These are the activations of a small neural network, seen along a few directions. Each row is one input.
In each table, some parts of the input vary, and every possible input appears once, in random order.
A made-up example of a description, with smaller parts first: one of 6 places along a line, together with either a single point or one of 11 places around a ring or (one of 2 separate values, together with one of 8 places around a ring).
Shared parts are said once, and a part with two or three values counts as separate values.

Other details of the inputs shift rows strongly along three fixed directions, in all tables alike. That doesn't count.

Table:
row 1: [-12 -22  16   3 -10 -19   3  13  -2  14   4   8 -10  -4 -21]
row 2: [-13 -19  29  -9  -6 -10  -3  -5  -5  -3  27  12 -12  12   3]
row 3: [ 18  14  -6   4  -1  21  26  25   8  -7 -13  -8  17  -5   4]
row 4: [ 54 -15  20  22 -19   8  13  40 -15  19  -8   9 -10 -18 -41]
row 5: [ 15  30 -16   7   8  19  12   0  13 -11 -22 -17  28   0  14]
row 6: [ -6  12 -14 -15   9   3  11 -24  19  -1 -28 -14  35  -6  26]
row 7: [ 36  -9  -4  26 -17  -3  21  39 -20  12 -14   4 -28 -25 -41]
row 8: [ -3   0   7   1  -1  -3   1  23 -14  -1  22  21 -11  12 -10]
row 9: [ -5   1  23  18   3  11 -26 -32   3  15   7 -12 -21 -12 -12]
row 10: [ 15 -11   7 -39   3  -7  42  14   9 -31   7   4  45  21  43]
row 11: [ 34  14 -18  10   0  13  13   4 -12   4 -27  -9 -11 -30 -12]
row 12: [-34 -17   5  -4   0 -14 -30  -6   0   3  31   8 -21  25   1]
row 13: [ 15  18   3  20   2  29 -25  -2  -7  15   0   5 -34 -23 -22]
row 14: [  0   5  -8 -21  10   2  10 -16  11  -5 -22  -9  28 -11  22]
row 15: [-24   5  -5  12  -2  15 -47 -34  13  15   4 -13 -21  -4  -4]
row 16: [ 17   5   3 -19   6  14  18 -13  13 -14 -11 -13  31  -2  33]
row 17: [  6  -8 -17   0  -6 -15   2  32  -1  -9   4  11  29  28   0]
row 18: [ 25  19 -27  -2   3   0  33   7   2 -14 -30 -18  29 -10  18]
row 19: [ 43   8   1  12  -5  21   4   3  -5   9 -19  -2  13 -21 -14]
row 20: [ -6  -2   4   5  -6 -10   5  31 -15  -2  27  31  -6  21 -20]
row 21: [-27 -16  12 -13   3 -25  -4  -2  -5   3  10  14  -1  11  -1]
row 22: [-26  10   1   1   8  12 -19 -52  12   0  -3 -25 -42 -29  19]
row 23: [ -5  13 -18   9  -2  25 -31 -28  15   7 -15 -22   4  -8   4]
row 24: [-15  -3  22   9   1  13 -23 -38   8  12  10  -6 -23  -7   1]
row 25: [ 34  12 -23  22  -3  15 -18  11  -1   8 -26 -13  16  -5 -22]
row 26: [ -2   1   6  12  -2 -15   5  34 -15  -2  24  22  -2  23 -23]
row 27: [-25 -22  32  -2  -2 -23  -3  -4  -5  -4  35  10  -8  26  -3]
row 28: [-17  -8  -9 -17   2  -6  -4   2   7 -13  10  -2  17  26  25]
row 29: [-32   9   4   3  10  -3 -23 -43  17  13 -11 -18  -1 -10   6]
row 30: [ -9  -2 -11  -2   0  18  -2  -7  25   0 -14 -28  11   2  28]
row 31: [ 14  18   4  19   2  29 -24  -2  -9  15   1   4 -33 -24 -25]
row 32: [-36  -6   6 -12   3 -17   5 -17  -2 -12  17  -4 -24   7  17]
row 33: [ 30  -1   0   6  -7  -8  15  57 -26  -2  14  34  -1  12 -28]
row 34: [-46  -8   1 -14   0 -22  11 -18   1 -17  20   0 -15  13  24]
row 35: [ 12   8  -7  28   2  -1  -5  -3 -10  11 -14  -8 -28 -19 -23]
row 36: [  5  27 -16   0   5  24   9  -8  14  -8 -15  -9  20  -2  18]
row 37: [-42 -16  17 -17   6 -26 -10 -17   0   3  15   7  -5  13   7]
row 38: [ 22   6  10  -6   4  27  -4 -23   9   2  -9 -13  -1 -20   8]
row 39: [  1  10  -6 -12  10  11  -4 -28  14   3 -26 -14  14 -22  12]
row 40: [ 25 -12 -12 -12  -7 -27  37  47 -15  -5 -14  29  45  16 -11]
row 41: [ -8 -18  -1   0  -5  -8 -24  12  -8   4  24  15 -16  13 -12]
row 42: [-30 -17  12  -5   3 -38  -1   5  -4   3  15  15   5  22  -8]
row 43: [  0   1 -18 -37   7 -15  49  10   6 -34  -3  -5  29  11  48]
row 44: [ 26  -4 -10  13  -6  13 -28  14 -12  14  -1   8 -15 -11 -29]
row 45: [-26 -11   0  -4  -4 -24  13   2 -10 -11  17  12 -18  12   4]
Description of these inputs: one of 5 separate values, together with either a single point or (one of 2 separate values, together with one of 4 places along a line).
Q: Changing only the choice among 5 separate values turns row 14 into row 41. The same change can be made to row 29. Which row results?
A: row 17
Q: List by row number the other rows that have the choice among 5 separate values in common with row 27.
A: row 2, row 4, row 9, row 10, row 16, row 19, row 24, row 38
Q: Change only the choice among 5 separate values in row 25. List by row number the other rows that result.
A: row 5, row 27, row 35, row 42
Q: Change only the choice among 5 separate values in row 4. List by row number the other rows that result.
A: row 1, row 3, row 7, row 30
Q: Change only the choice among 2 separate values in row 33. List by row number the other rows that result.
A: row 8
